m = [ 14  -1  -2 -29]
m[0] => 14
m[3] => -29

data =
[[-17   2  21 -17  27  18  13   6   8  -8   2 -31 -13  -8]
 [-17  21  -3 -26   9 -33 -14  -3 -17 -39 -38   2  -3   3]
 [  2  -4  26  -6  -2 -30 -39 -32  27  25 -39 -31  24 -24]
 [-20 -26 -13 -29  -6 -32 -28 -25 -43 -42 -23 -26   0 -26]
 [-44  17  19   5 -32 -36  11 -47 -31  13  11  -9 -10 -28]
 [ -3  26  12  -7 -26 -20 -36 -10 -46 -27 -33 -45  -4 -35]
 [-38   3   2 -15   4   4  18  17  -4 -31  15 -11  -6 -25]]
data[0, 0] => -17
data[6] => [-38, 3, 2, -15, 4, 4, 18, 17, -4, -31, 15, -11, -6, -25]
data[6, 3] => -15
data[6, 7] => 17
data[0] => [-17, 2, 21, -17, 27, 18, 13, 6, 8, -8, 2, -31, -13, -8]
data[2, 1] => -4
data[:, 1] => [2, 21, -4, -26, 17, 26, 3]
data[:, 7] => [6, -3, -32, -25, -47, -10, 17]
data[1, 5] => -33
data[2, 12] => 24
data[6, 6] => 18
data[2, 6] => -39
data[1, 1] => 21
data[6, 13] => -25
data[6, 1] => 3
data[:, 0] => [-17, -17, 2, -20, -44, -3, -38]
data[0, 4] => 27
data[:, 9] => [-8, -39, 25, -42, 13, -27, -31]
data[6, 5] => 4
data[1, 13] => 3
data[0, 8] => 8
data[:, 10] => [2, -38, -39, -23, 11, -33, 15]
data[0, 11] => -31
data[0, 5] => 18
data[4, 8] => -31
data[2] => [2, -4, 26, -6, -2, -30, -39, -32, 27, 25, -39, -31, 24, -24]
data[4, 10] => 11
data[3] => [-20, -26, -13, -29, -6, -32, -28, -25, -43, -42, -23, -26, 0, -26]
data[4, 12] => -10
data[:, 5] => [18, -33, -30, -32, -36, -20, 4]
data[3, 7] => -25
data[0, 7] => 6

x = [[192, 148, 150, 202, 180, 168, 132, 62, 119, 128], [122, 167, 240, 200, 150, 240, 131, 164, 197, 127], [101, 178, 235, 96, 100, 185, 146, 174, 137, 180], [226, 241, 160, 206, 120, 208, 194, 159, 122, 173], [213, 152, 118, 123, 217, 143, 204, 186, 77, 227]]
x[0][0] = 192
x[2][9] = 180
x[4][7] = 186
x[2][3] = 96
x[1][7] = 164
x[:, 1] = [148, 167, 178, 241, 152]
x[0][4] = 180
x[4] = [213, 152, 118, 123, 217, 143, 204, 186, 77, 227]
x[0][5] = 168
x[2][8] = 137
x[:, 7] = [62, 164, 174, 159, 186]
x[0][1] = 148
x[2][4] = 100
x[0][7] = 62
x[0] = [192, 148, 150, 202, 180, 168, 132, 62, 119, 128]
x[0][3] = 202
x[3][7] = 159
x[2] = [101, 178, 235, 96, 100, 185, 146, 174, 137, 180]
x[1][2] = 240
x[4][9] = 227
x[0][8] = 119

a =
[  49  101   10   61 -305  190  741  255    9  125  662 -149 -578  814
  -22 -775]
a[0] -> 49
a[1] -> 101
a[9] -> 125
a[2] -> 10
a[5] -> 190

A =
[[ -5.8  -2.6   1.2  -5.8  -3.0  12.5  -1.8   6.0  17.4  12.1  -8.4  -4.3]
 [ -5.8   5.7   7.9  -5.5 -14.9 -10.1   0.4  15.3   9.0  10.8 -10.1  18.9]
 [ 18.5   7.7   5.3  17.7  13.8  -1.0  -0.4  11.6   9.5   9.0  -7.6  -8.6]
 [ 18.9   9.0 -16.5   2.6   2.6  -8.1  -3.5  10.3  -7.5  -3.1   4.9 -10.0]
 [ 16.8   1.3  18.4  15.2  -4.5   5.9 -16.9   8.8  17.4  -1.5  -3.4  -1.4]
 [ 21.3   0.3  -0.9 -12.7  19.8 -15.4   7.2  -3.8  -8.3  -2.7  -6.7 -10.7]
 [ 10.4  16.0  18.4   7.9 -14.0  21.2  -8.8   0.6 -12.5  -8.5 -11.1  -5.9]
 [ 15.6  17.9  10.9  16.0  11.7 -16.4  -6.8 -11.0 -10.4  -8.8   4.9  10.6]
 [  0.0 -12.5   4.1   7.2 -10.0  -8.0  13.0  -2.3 -12.6   8.8   3.1
   -5.7]]
A[0,0] => -5.8
A[5,2] => -0.9
A[6] => [10.4, 16.0, 18.4, 7.9, -14.0, 21.2, -8.8, 0.6, -12.5, -8.5, -11.1, -5.9]
A[3] => [18.9, 9.0, -16.5, 2.6, 2.6, -8.1, -3.5, 10.3, -7.5, -3.1, 4.9, -10.0]
A[2,9] => 9.0
A[0,9] => 12.1
A[2,3] => 17.7
A[5,9] => -2.7
A[4] => [16.8, 1.3, 18.4, 15.2, -4.5, 5.9, -16.9, 8.8, 17.4, -1.5, -3.4, -1.4]
A[5,7] => -3.8
A[1,7] => 15.3
A[6,8] => -12.5
A[:, 1] => [-2.6, 5.7, 7.7, 9.0, 1.3, 0.3, 16.0, 17.9, -12.5]
A[5,0] => 21.3
A[2,2] => 5.3
A[8,8] => -12.6
A[6,2] => 18.4
A[1,11] => 18.9
A[:, 5] => [12.5, -10.1, -1.0, -8.1, 5.9, -15.4, 21.2, -16.4, -8.0]
A[8,7] => -2.3
A[4,6] => -16.9
A[7] => [15.6, 17.9, 10.9, 16.0, 11.7, -16.4, -6.8, -11.0, -10.4, -8.8, 4.9, 10.6]
A[0,6] => -1.8
A[0,3] => -5.8
A[1,8] => 9.0
A[4,10] => -3.4
A[:, 10] => [-8.4, -10.1, -7.6, 4.9, -3.4, -6.7, -11.1, 4.9, 3.1]
A[6,7] => 0.6
A[3,7] => 10.3
A[:, 0] => [-5.8, -5.8, 18.5, 18.9, 16.8, 21.3, 10.4, 15.6, 0.0]
A[5] => [21.3, 0.3, -0.9, -12.7, 19.8, -15.4, 7.2, -3.8, -8.3, -2.7, -6.7, -10.7]
A[4,4] => -4.5
A[8,0] => 0.0
A[8,2] => 4.1
A[2,4] => 13.8
